Each row below is a small network's average activation on inputs in which a field has the value named, seen along a few directions.
Related values have similar rows: they may be neighbours, one step apart, or belong to one group.
In the rows, zero is written as 500.
Strong random noise was added to every row along 21 fixed directions; ignore it. To show where, here is one row again and again, with new noise each time:
[665 557 496 734 373 368 372 306 534 561 502 315 439 484 739 516 508 463
 541 680 583 565 887 411 429 395 555 427 549 476 492 454 273 481 633 518]
[658 487 454 569 627 465 535 499 748 481 469 553 559 454 489 543 688 417
 496 596 585 445 510 630 685 403 596 341 411 639 529 506 384 530 377 386]
[599 370 563 510 364 521 456 579 518 630 571 522 192 548 614 579 452 592
 454 541 494 605 339 459 378 581 618 415 457 592 425 269 424 455 570 463]
[409 434 310 623 381 468 284 454 566 633 533 713 519 376 540 194 605 355
 552 606 706 329 611 374 472 484 558 512 486 493 600 647 491 561 513 643]
[597 477 599 522 463 609 599 501 567 454 430 584 548 417 236 735 475 492
 447 377 423 557 344 508 592 528 514 494 475 469 623 472 382 405 411 547]
[697 506 287 466 587 592 421 303 482 578 627 324 470 543 555 376 404 568
 468 516 571 414 623 541 514 646 630 477 564 552 359 334 537 606 532 475]
[463 321 646 421 347 506 573 581 518 545 572 786 447 523 576 732 530 611
 351 505 558 492 281 638 543 584 636 435 705 434 422 505 591 378 514 483]
[535 377 632 563 327 534 470 505 533 561 514 681 534 420 520 671 510 494
 370 612 541 441 300 565 483 427 632 410 583 446 532 493 510 475 497 462]
[519 471 495 447 266 540 606 488 249 414 670 453 509 330 506 218 538 553
 627 621 605 737 403 656 535 309 599 661 627 528 653 325 458 572 215 612]
[249 445 394 378 518 513 464 687 432 489 591 759 365 380 375 563 392 571
 490 298 723 323 587 440 677 527 575 538 497 279 494 422 434 333 472 706]
[506 480 556 529 479 507 530 497 538 712 534 660 503 400 499 553 502 371
 237 607 537 306 485 555 537 520 667 495 469 425 425 479 550 357 484 443]
[531 425 427 399 338 489 524 595 280 549 404 746 687 647 474 481 433 489
 472 458 615 444 316 605 500 551 515 529 517 437 487 746 633 466 381 580]
[521 529 529 586 483 341 439 425 494 496 553 499 501 567 610 558 303 469
 516 604 656 264 416 405 298 316 569 217 293 586 497 501 568 652 394 520]
[484 613 321 569 366 642 331 462 491 557 460 362 695 430 394 559 390 646
 425 337 334 495 520 504 416 737 473 463 526 441 496 697 326 361 642 286]
[516 673 667 587 437 558 239 544 376 527 476 292 429 549 491 436 533 576
 426 540 452 632 587 543 430 441 720 536 387 594 462 389 608 414 499 314]
[304 532 717 548 504 565 480 622 628 386 476 568 388 263 418 569 695 714
 575 600 247 542 417 615 634 526 444 412 713 586 198 526 475 578 466 537]
[418 447 594 515 331 506 478 522 394 429 474 581 589 324 544 731 311 513
 501 543 500 330 537 506 428 422 373 428 550 268 602 489 404 468 517 549]
[478 485 574 345 249 398 221 577 495 486 641 613 540 423 644 437 732 644
 660 623 427 463 652 511 535 530 462 479 777 450 477 587 439 623 647 530]
[419 599 559 516 408 395 557 544 520 394 597 383 655 353 604 406 702 528
 637 675 285 503 595 539 517 332 367 451 623 451 450 553 338 650 535 421]
[483 453 461 467 552 504 325 436 634 525 514 507 563 514 397 397 472 419
 474 460 514 441 452 355 491 505 397 556 386 576 669 548 622 560 522 507]
[587 435 499 584 390 590 479 495 470 422 436 499 375 519 398 425 475 592
 609 464 517 690 581 598 536 672 441 519 512 584 445 360 600 474 328 538]
[364 468 298 652 545 567 510 415 531 377 693 398 523 513 531 360 455 563
 568 462 602 351 560 436 449 454 589 369 555 367 414 314 584 682 578 444]
[395 454 381 454 538 573 333 397 401 580 517 487 663 540 646 477 504 574
 344 533 491 337 559 456 541 485 547 549 634 444 355 688 517 526 710 635]


Values of G:
g3: [586 475 412 374 847 561 461 545 605 510 370 510 573 587 379 384 560 315
 545 539 485 340 448 482 669 487 374 629 498 480 437 506 743 733 591 468]
g10: [575 451 528 536 510 450 442 298 613 461 493 539 597 436 640 764 650 585
 472 576 619 552 591 501 662 291 626 374 666 609 560 689 211 501 544 730]
g13: [415 540 401 524 420 486 374 406 492 627 506 708 484 374 419 344 493 455
 530 487 665 413 426 426 411 556 623 505 537 587 562 722 535 534 406 684]
g14: [526 502 739 508 390 423 386 409 513 500 648 311 622 741 473 573 737 626
 233 515 238 725 560 395 541 338 559 477 294 766 450 455 559 405 478 522]
g5: [414 543 702 497 489 414 531 450 510 540 582 405 613 531 528 628 493 558
 244 618 309 457 482 528 523 382 488 424 444 583 307 518 632 437 464 428]
g1: [467 448 551 616 475 423 439 291 585 621 478 597 450 243 471 393 483 403
 256 670 766 605 792 652 733 433 517 647 408 698 588 520 578 190 108 662]
g11: [474 672 631 397 632 512 355 699 578 402 331 442 424 354 369 679 435 643
 642 429 425 549 480 629 607 554 417 499 586 476 455 583 409 461 524 304]
g2: [508 661 509 518 588 488 419 331 328 532 428 333 450 420 484 455 161 401
 541 510 556 367 630 376 262 496 420 569 417 406 560 450 593 588 490 581]
g7: [446 747 546 278 607 496 462 598 302 456 574 396 532 558 496 360 499 490
 613 427 363 270 681 505 383 636 517 532 441 428 456 459 659 586 542 427]
g15: [412 613 633 852 369 534 328 497 585 410 371 528 607 487 287 515 693 469
 540 486 489 634 476 434 448 357 655 446 533 435 564 638 558 519 551 367]
g4: [597 519 507 496 582 467 530 480 472 558 349 481 522 583 446 664 310 526
 413 521 506 483 343 550 507 477 457 390 358 667 357 628 537 484 366 525]
g8: [363 455 532 692 401 682 463 486 495 482 574 735 513 312 406 476 558 495
 490 605 591 214 499 613 470 551 743 356 681 323 355 374 745 622 480 464]
g9: [604 281 385 560 549 533 434 482 621 534 549 438 383 497 558 533 463 381
 480 534 615 509 479 300 525 302 464 570 427 356 701 198 325 580 717 515]
g6: [407 368 455 227 517 656 413 541 254 496 424 649 442 441 564 574 342 641
 489 414 620 477 401 626 544 621 455 633 641 524 537 567 582 448 450 747]
g12: [574 497 431 575 508 618 577 569 514 432 414 584 468 480 387 457 658 443
 660 469 378 425 596 545 479 689 455 450 527 402 429 400 487 609 521 473]
G is arranged as 5 separate groups.
List the group mates of g13, in the order listed. -> g10, g6
List the group mates of g8, in the order listed. -> g3, g4
List the group mates of g15, in the order listed. -> g2, g12
List the group mates of g9, in the order listed. -> g14, g1

Values of K:
k3: [473 657 556 652 371 483 566 462 452 509 452 574 411 405 405 360 520 447
 630 475 556 590 608 554 380 666 567 552 623 424 509 547 595 442 388 469]
k7: [530 542 583 656 456 399 509 690 674 555 442 546 490 601 390 615 723 417
 416 490 421 600 512 463 581 392 576 377 250 522 466 479 403 363 501 282]
k12: [216 470 542 581 622 516 636 459 545 409 436 585 357 379 576 598 397 566
 477 400 623 540 473 485 491 522 485 540 610 492 547 624 452 315 488 673]
k8: [602 547 490 535 359 551 473 455 389 623 513 419 490 330 468 478 496 527
 407 604 452 602 582 557 549 454 588 534 441 605 475 429 291 390 372 579]
k13: [646 429 430 426 317 428 561 529 332 509 562 604 581 504 475 430 464 399
 545 545 627 458 684 571 583 475 455 589 513 282 573 351 511 499 371 551]
k4: [600 570 541 489 529 433 616 479 520 572 528 410 410 610 567 398 456 405
 561 519 481 568 323 437 315 520 555 512 468 589 547 487 551 571 537 393]
k5: [521 512 422 511 457 396 736 395 593 441 642 569 475 438 336 663 419 596
 599 377 522 509 504 382 599 514 467 376 648 427 388 493 288 549 447 747]
k11: [530 508 598 609 577 454 622 506 552 625 488 450 231 455 572 453 468 467
 480 688 397 484 433 451 435 511 510 464 515 541 197 362 506 579 533 528]
k6: [318 529 526 327 647 385 403 674 550 445 546 547 397 636 627 437 469 582
 501 412 642 445 322 582 387 504 543 375 229 763 594 576 703 450 353 300]
k14: [587 377 456 644 377 486 613 473 507 537 355 604 579 598 516 657 367 452
 496 504 517 503 376 461 424 527 394 407 521 423 454 652 445 492 542 554]
k10: [648 668 594 587 441 417 251 378 497 501 310 398 547 562 485 501 541 449
 574 492 542 672 854 495 481 574 451 606 510 558 639 684 528 379 515 464]
k2: [492 474 536 473 520 358 659 443 432 405 516 486 608 590 655 519 492 451
 519 573 581 524 539 549 510 333 430 526 586 410 523 561 543 547 471 541]
k1: [417 534 502 556 533 533 480 696 520 327 398 599 497 473 498 535 566 472
 699 434 585 414 596 583 518 509 485 456 531 306 594 483 491 504 551 356]
k15: [400 377 404 624 350 510 320 660 527 294 459 603 460 504 476 425 555 575
 747 442 713 602 573 511 566 428 456 424 494 464 643 447 498 537 437 479]
k9: [288 453 459 545 368 520 618 489 621 364 698 613 591 503 519 403 812 544
 571 346 445 590 510 432 443 556 560 425 516 578 747 575 424 444 508 539]
K is arranged as 5 separate groups.
List the group mates of k3, in the order listed. -> k7, k10
List the group mates of k11, in the order listed. -> k12, k1
List the group mates of k4, in the order listed. -> k14, k15
List the group mates of k2, in the order listed. -> k13, k6
